Look-ups in named tables: a row name and a column name give one cell, copied from the table.

Table Gofeme
,Roludam,Futi,Ber,Pemid,Beb
Zas,177,689,555,187,338
Bep,505,397,564,690,840
Giv,347,727,540,233,251

Beb of Zas is 338
Pemid of Zas is 187
Beb of Giv is 251
Roludam of Giv is 347
Beb of Bep is 840
Ber of Zas is 555
Roludam of Zas is 177
Futi of Zas is 689
Futi of Giv is 727
Pemid of Giv is 233
Pemid of Bep is 690
Futi of Bep is 397
Ber of Bep is 564

Tov:
cols = Vubi, Miz, Sosit, Nazunib, Sep, Buz, Ronogem, Ral
Deka: [37, -5, -42, -52, 2, -19, -70, 32]
Zud: [30, -2, -29, -19, 22, -31, -77, 21]
Lam: [-41, -10, -49, 36, 93, -43, -48, -17]
Res: [20, 7, -35, -55, -5, -5, -53, 9]
Pibaz: [1, 12, -19, -28, -22, 17, -2, -8]
Bip: [41, -11, -29, 12, 49, -72, -95, 35]

Sep of Deka: 2
Sep of Lam: 93
Ronogem of Zud: -77
Miz of Pibaz: 12
Miz of Deka: -5
Ral of Pibaz: -8
Nazunib of Lam: 36
Sep of Zud: 22
Vubi of Res: 20
Ral of Deka: 32
Nazunib of Pibaz: -28
Sosit of Lam: -49
Vubi of Zud: 30
Buz of Lam: -43
Nazunib of Bip: 12
Vubi of Pibaz: 1
Vubi of Lam: -41
Miz of Zud: -2
Sep of Bip: 49
Sep of Res: -5
Row with the largest Ronogem: Pibaz

Vop:
,Fikudu,Rabadud
Zad,79,75
Nosu,75,60
Zemibu,66,64
Saleduf,135,80
Papeti,209,85
Numesi,85,63
Suk,79,56
Fovusuv,59,58
Lukir,95,58
Veza,57,56
Tamiku,66,90
Sidedo,74,56
Kurar,88,63

What is the Rabadud of Saleduf in Vop?
80
What is the Fikudu of Kurar in Vop?
88
What is the Rabadud of Zemibu in Vop?
64
What is the Fikudu of Suk in Vop?
79
What is the Rabadud of Kurar in Vop?
63
What is the Fikudu of Numesi in Vop?
85
What is the Fikudu of Fovusuv in Vop?
59
What is the Fikudu of Veza in Vop?
57
What is the Rabadud of Numesi in Vop?
63
What is the Fikudu of Papeti in Vop?
209
What is the Fikudu of Saleduf in Vop?
135
What is the Fikudu of Lukir in Vop?
95
What is the Rabadud of Zad in Vop?
75
What is the Fikudu of Tamiku in Vop?
66
What is the Rabadud of Veza in Vop?
56
What is the Rabadud of Nosu in Vop?
60
What is the Rabadud of Papeti in Vop?
85
What is the Fikudu of Nosu in Vop?
75
What is the Rabadud of Sidedo in Vop?
56
What is the Fikudu of Zad in Vop?
79

Gup =
|  | Zegi | Kagi | Leb |
|---|---|---|---|
| Zogesa | 2.951 | 4.064 | 3.812 |
| Fidi | 2.323 | 0.667 | 1.961 |
| Buk | 3.170 | 4.348 | 3.949 |
| Muga | 8.673 | 5.146 | 2.512 |
| Med | 3.139 | 5.530 | 7.175 |
| Rodek | 2.993 | 4.130 | 3.843 |

Zegi of Zogesa: 2.951
Kagi of Med: 5.530
Kagi of Rodek: 4.130
Leb of Muga: 2.512
Zegi of Rodek: 2.993
Zegi of Buk: 3.170
Kagi of Fidi: 0.667
Leb of Med: 7.175
Zegi of Muga: 8.673
Kagi of Buk: 4.348

Sila
|  | Kiga | Tamivu | Lepu | Kitoge | Folabi | Nav | Vik | Voluzak | Pemo |
|---|---|---|---|---|---|---|---|---|---|
| Duvur | 138 | 64 | 64 | 76 | 62 | 111 | 60 | 117 | 94 |
| Menade | 128 | 63 | 60 | 74 | 63 | 124 | 85 | 54 | 97 |
| Mag | 76 | 63 | 63 | 62 | 64 | 58 | 98 | 78 | 59 |
| Fek | 134 | 94 | 63 | 90 | 66 | 137 | 83 | 105 | 73 |
| Vufadiz | 91 | 63 | 62 | 79 | 64 | 117 | 60 | 115 | 97 |
| Lom | 142 | 86 | 62 | 43 | 62 | 131 | 61 | 134 | 62 |
| Gur | 147 | 76 | 64 | 59 | 60 | 166 | 61 | 236 | 59 |
| Nus | 63 | 62 | 126 | 53 | 82 | 60 | 173 | 65 | 59 |

Voluzak of Lom is 134
Nav of Vufadiz is 117
Tamivu of Duvur is 64
Pemo of Gur is 59
Folabi of Mag is 64
Tamivu of Mag is 63
Lepu of Mag is 63
Folabi of Nus is 82
Pemo of Lom is 62
Nav of Lom is 131
Kiga of Duvur is 138
Folabi of Lom is 62
Vik of Duvur is 60
Kitoge of Mag is 62
Folabi of Menade is 63
Kiga of Lom is 142

Fiza =
	Tedosav	Kor	Tilu	Pebigu
Defus	30	140	114	41
Mitigab	54	135	149	101
Kat	150	121	147	21
Bep	145	108	102	205
Fugid	141	36	108	58
Pazo	170	90	65	177
Fipa	11	147	95	69
Nubik	69	169	132	28
Vor	45	124	169	100
Tanul	53	147	102	42
Pilabu	110	135	129	2

Tedosav of Nubik: 69
Kor of Defus: 140
Tedosav of Pazo: 170
Tedosav of Mitigab: 54
Tedosav of Defus: 30
Kor of Tanul: 147
Kor of Kat: 121
Tedosav of Pilabu: 110
Pebigu of Kat: 21
Pebigu of Fugid: 58
Tilu of Vor: 169
Tilu of Defus: 114
Pebigu of Vor: 100
Kor of Pazo: 90
Tedosav of Fipa: 11
Tilu of Tanul: 102
Pebigu of Bep: 205

Kinofu =
         Dad  Rak  Pup  Laf  Putilak  Mus  Zudopab  Munede  Veg
Fum      198  193  170  139      200   93       90     112  105
Luzubar   66  229   67  225      162  136      208     124  184
Mitom     63  223  227  176      233  194       65     126  216
Kize     133  110  148  176      149  107       65      91  202
Godo     168  162   87  160       64  102      129     179   62
Zud      176  145  193  125       72  234      179     156  118
Giz      116  194  135  188      176  232      129     156  187
Tole     169   68  115  135      206  219       81     133  173

Luzubar, Mus -> 136
Godo, Laf -> 160
Giz, Laf -> 188
Fum, Munede -> 112
Mitom, Zudopab -> 65
Zud, Laf -> 125
Tole, Zudopab -> 81
Godo, Veg -> 62
Giz, Zudopab -> 129
Tole, Dad -> 169
Zud, Dad -> 176
Godo, Zudopab -> 129
Kize, Mus -> 107
Godo, Dad -> 168
Godo, Putilak -> 64
Luzubar, Dad -> 66
Giz, Pup -> 135

